Each row below holds a small network's activations on one input, seen along a few directions.
In each table, some parts of the input vary, and every possible input appears once, in random order.
Descriptions start from the smaller parts, as in this example, which fits no table here: one of 5 places around a ring, together with either a single point or one of 9 places around a ring or (one of 2 separate values, together with one of 6 places along a line).
Shared parts are said once, and a part with two or three values counts as separate values.

Other details of the inputs vary at random and push rows far along two fixed directions, the same in every table; ignore that.

Table:
row 1: -4; 4; 3; 9; -8; -8; 7; 7; 6; 22; -2
row 2: 3; 1; -1; -3; 13; 5; -6; 10; 19; 12; 10
row 3: -9; 9; 4; 2; -7; 2; -4; -11; 1; -9; -3
row 4: -5; -13; 2; 9; -6; 0; 13; 1; -10; -7; 9
row 5: -14; 7; -33; -18; -5; -17; -34; 0; -2; 19; 1
row 6: -24; -7; -27; -25; -39; 7; -31; -3; -42; -69; 10
row 7: 1; -15; 4; 1; 1; -4; -3; 9; -3; -8; 3
row 8: -4; 10; -4; 3; -6; 5; -7; -4; 8; -5; -11
row 9: -1; 11; 5; -8; 1; 8; 0; 5; 0; -14; 12
row 10: 9; 26; 4; -2; 9; -3; -2; 3; 14; 8; 3
row 11: 5; -7; -5; -2; 13; 1; 16; -14; 2; -1; -2
row 12: -3; 8; -22; -20; -13; -22; -21; 5; -35; -24; 8
row 13: 6; 14; -1; -3; 17; -2; -6; 13; 29; 37; 4
row 14: -7; -17; -2; 10; -8; 0; 6; 8; -1; 1; 6
row 15: 11; 20; -4; 1; 23; -5; -3; 11; 32; 41; 0
row 16: 1; 18; -20; -17; -8; -31; -24; 4; -23; -2; 3
row 17: 2; -21; 21; 31; -4; 20; 29; 7; 13; -14; -3
row 18: 12; 18; 6; 6; 13; -20; 2; 5; 12; 33; -10
row 19: -4; -5; -2; 11; -4; -7; 6; 11; 9; 25; 0
row 20: 13; -12; 30; 24; 13; 11; 31; -2; 7; -18; -3
row 21: 5; 11; 10; 1; 6; -16; -1; 7; 8; 26; -7
row 22: -2; -1; -3; 5; 8; 4; 4; -12; 0; -8; 1
row 23: -2; 5; 2; 12; -3; -7; 15; 1; -8; 5; 3
row 24: 2; -39; 25; -6; -29; 31; -17; 4; -49; -53; 2
row 25: 8; 0; 41; 23; 2; 8; 27; 0; 11; -12; -8
row 26: -8; -6; -4; 5; 8; 3; -5; -6; 12; 12; 0
row 27: 6; 17; 2; -4; 8; 4; 2; 3; 4; -7; 8
row 28: 6; 0; -9; 0; 12; -3; 8; -5; 19; 23; -12
row 29: -2; 6; -25; -19; -1; -32; -30; 13; -9; 26; 3
row 30: 1; 8; 0; 12; -5; -9; 8; 7; 7; 21; -5
row 31: 4; -15; 23; 29; 2; 16; 36; -1; 6; -14; 1
row 32: -5; 0; -33; -24; 1; -18; -18; -2; 0; 23; -3
row 33: 4; 19; 4; -7; 5; 2; -7; 10; 21; 16; 2
row 34: -8; -7; 0; 2; 3; 7; 2; -11; -3; -12; 5
row 35: 1; 0; -5; 14; 0; -8; 8; 10; 10; 25; -3
row 36: -4; 7; 6; 11; -6; -12; 10; 1; 0; 16; 2
row 37: 11; 11; 0; 0; 22; 0; 5; 0; 13; 12; 10
row 38: -13; 13; -28; -19; -22; -10; -31; -6; -23; -31; 2
row 39: 6; 8; -5; -3; 8; -4; 9; -8; 15; 18; -14
row 40: 9; -4; 29; 15; 17; 24; 27; 0; 22; -8; 8
row 41: 4; -18; 22; 14; 13; 21; 36; -14; 13; -12; -4
row 42: 1; 11; 3; 13; -3; -13; 11; 1; 1; 15; -1
row 43: 4; 7; -2; -2; 3; -3; 11; -13; 4; -1; -9
row 44: -9; -41; 17; -8; -39; 46; -24; -6; -47; -70; 1
row 45: 3; 14; -31; -20; 13; -17; -29; 10; 5; 23; 12
row 46: 3; -8; 21; 29; 17; 20; 22; -7; 29; 5; -10
row 47: -9; 6; 0; 0; -9; 6; -8; -5; 8; -2; -8
row 48: -8; 3; -2; 2; -9; 10; 0; -9; -11; -32; -1
row 49: 6; -5; 38; 22; 6; 11; 31; -1; 4; -14; -3
row 50: -1; 3; 2; -5; 1; -2; 10; -13; 4; 1; -7
row 51: -7; -1; 5; 9; -7; -5; 14; 1; -10; 2; 6
row 52: 5; 15; -27; -14; 11; -38; -25; 11; -3; 40; -1
row 53: -3; -2; 0; -6; 3; 3; 14; -12; -4; -6; -2
row 54: 1; -12; 7; 0; 1; -3; 5; 1; -13; -20; 7
row 55: -3; -6; -35; -21; 1; -13; -17; -5; -8; 2; 0
row 56: 11; -17; 28; 26; 9; 14; 24; 6; 15; -15; -7
row 57: 9; 24; 0; -3; 10; 0; -5; 9; 22; 18; -2
row 58: 6; -20; 22; -11; -11; 33; -18; 3; -26; -20; 7
row 59: 0; -31; 20; 4; -22; 23; -6; 1; -35; -15; 3
row 60: 2; -34; 15; -10; -15; 30; -6; -11; -31; -25; -4
row 61: -1; 9; -8; 8; 11; -3; -4; -3; 21; 26; -10
row 62: -5; 23; -22; -28; -10; -15; -31; 7; -11; -6; 13
row 63: -9; -14; -33; -25; -7; -8; -19; -4; -12; -8; 4
row 64: 2; 3; -3; -3; 7; 0; 15; -13; -2; -4; -5
row 65: -6; 7; -28; -27; -6; -17; -18; -5; -5; 13; -4
Description of these inputs: one of 5 separate values, together with either a single point or (one of 2 separate values, together with one of 6 places around a ring).
Q: The inputs of row 15 and row 28 match in every part but the choice among 5 separate values. If row 2 is changed in the same way as row 15 into row 28, which row does it become?
A: row 63
Q: The inputs of row 48 and row 12 match in every part but the choice among 5 separate values. If row 22 is changed in the same way as row 48 into row 12, which row does it become?
A: row 20
Q: Change only the choice among 2 separate values in row 18. List by row number the other rows that result.
A: row 21
Q: Which other rows agree with row 4 in the choice among 5 separate values? List them by row number.
A: row 1, row 14, row 17, row 19, row 23, row 30, row 31, row 35, row 36, row 42, row 51, row 59
Q: Start at row 15 and move only the place on the ring of 6, one step at a time. The first step leads to row 45. Which rows follow, in order?
A: row 37, row 27, row 10, row 57
Q: Change only the choice among 2 separate values in row 64. List by row number the other rows that result.
A: row 53
Q: Start at row 5 and move only the place on the ring of 6, one step at a time. The first step leads to row 26. Which rows follow, in order?
A: row 34, row 6, row 3, row 47

Table:
row 66: 3; -29; 25; 18; 0; -2; 12; 0; -24; 27; 1
row 67: -2; 14; -32; -31; 4; -22; -39; 4; -14; 25; 9
row 68: 6; 26; -12; -3; 32; -39; -4; -5; 13; 86; -1
row 69: 5; 6; 7; 4; 8; 8; 6; 3; 19; 2; -2
row 70: 6; -1; 16; 6; 7; 7; 4; 1; 5; 10; -2
row 71: -1; 2; 5; 13; 3; -3; 16; -1; 12; 5; -5
row 72: -4; 1; 1; 7; -13; 11; 10; 4; 9; -37; -1
row 73: 3; -9; 10; 7; 7; 8; 7; -4; 6; 14; -5
row 74: 1; -5; 5; 1; -8; 20; 2; 3; 7; -33; -1
row 75: -8; -1; -13; -9; -25; -2; -12; 8; -18; -44; 5
row 76: -7; -16; 4; 12; -10; -4; 29; -18; -24; -32; -5
row 77: -7; 2; -38; -35; -8; -15; -42; 3; -22; 3; 10
row 78: -2; 5; 5; 7; -13; 11; 8; 7; 8; -37; 1
row 79: 3; 9; 11; 11; 3; -3; 13; 4; 11; 1; -2
row 80: -3; 24; -26; -6; 14; -29; -6; -1; 16; 38; 1
row 81: 2; 5; 7; 11; 3; -3; 16; 1; 12; 4; -4
row 82: 0; -3; 9; 11; 3; 1; 13; -4; 6; 10; -5
row 83: -2; -19; 7; 0; -7; 24; 0; -2; 0; -26; -2
row 84: -2; 3; 4; 7; -12; 11; 8; 6; 8; -37; 0
row 85: 1; -1; 2; 6; 9; 8; 10; -3; 20; 6; -5
row 86: 6; -3; 15; 6; 7; 7; 4; -1; 5; 11; -3
row 87: -8; 11; -31; -26; -15; -24; -34; 6; -27; -2; 10
row 88: 7; -2; 12; 3; 11; 12; 2; 0; 11; 9; -2
row 89: 8; -17; 27; -1; 13; 16; 2; -15; -20; 15; 2
row 90: -13; -1; -46; -37; -26; -8; -41; 6; -26; -38; 11
row 91: 5; -6; 12; 6; 7; 8; 6; -2; 5; 12; -3
row 92: 4; 3; 13; 10; 4; 1; 10; 0; 5; 7; -2
Q: What do these inputs look like to the network?
A: either one of 3 separate values or (one of 4 places along a line, together with one of 6 places around a ring)
Q: Change only the place on the ring of 6 in row 86. List by row number the other rows that result.
A: row 74, row 75, row 84, row 88, row 92

Table:
row 93: 7; 15; -5; 3; 19; -28; 10; -10; 4; 26; -4
row 94: 3; -19; 15; -28; -17; 2; -42; -1; -78; -9; 19
row 95: -6; -38; 32; 13; -6; 64; 34; -38; 3; -61; -20
row 96: 2; 29; -31; -17; 26; -29; -36; 10; 25; 78; 6
row 97: -22; -36; -25; 1; -44; -27; -12; 5; -57; -10; 1
row 98: 6; 42; 6; 16; 28; -35; 26; -5; 30; 49; -6
row 99: 17; -28; 68; 56; 31; 53; 76; -8; 49; -6; -11
row 100: 8; -39; 49; 32; -11; 57; 46; 0; 5; -76; -8
row 101: -7; 1; -24; -25; -25; 4; -45; 18; -12; -29; 3
row 102: -8; -16; -30; -29; -19; 7; -37; 11; -15; -25; 13
row 103: 7; 43; 10; 25; 42; -31; 36; -6; 47; 71; -3
row 104: -10; -2; -35; -20; -17; -15; -17; -2; -26; -38; 10
row 105: 6; 32; -1; 1; 4; -15; -3; 7; 19; 23; -6
row 106: -10; 16; -32; -20; -29; -4; -30; 14; -9; -36; 9
row 107: 9; 1; 2; -7; 19; -4; -8; 4; 16; 43; -4
Q: What do these inputs look like to the network?
A: either one of 3 separate values or (one of 2 separate values, together with one of 6 places around a ring)
Q: Change only the choice among 2 separate values in row 102. List by row number the other rows that result.
A: row 107
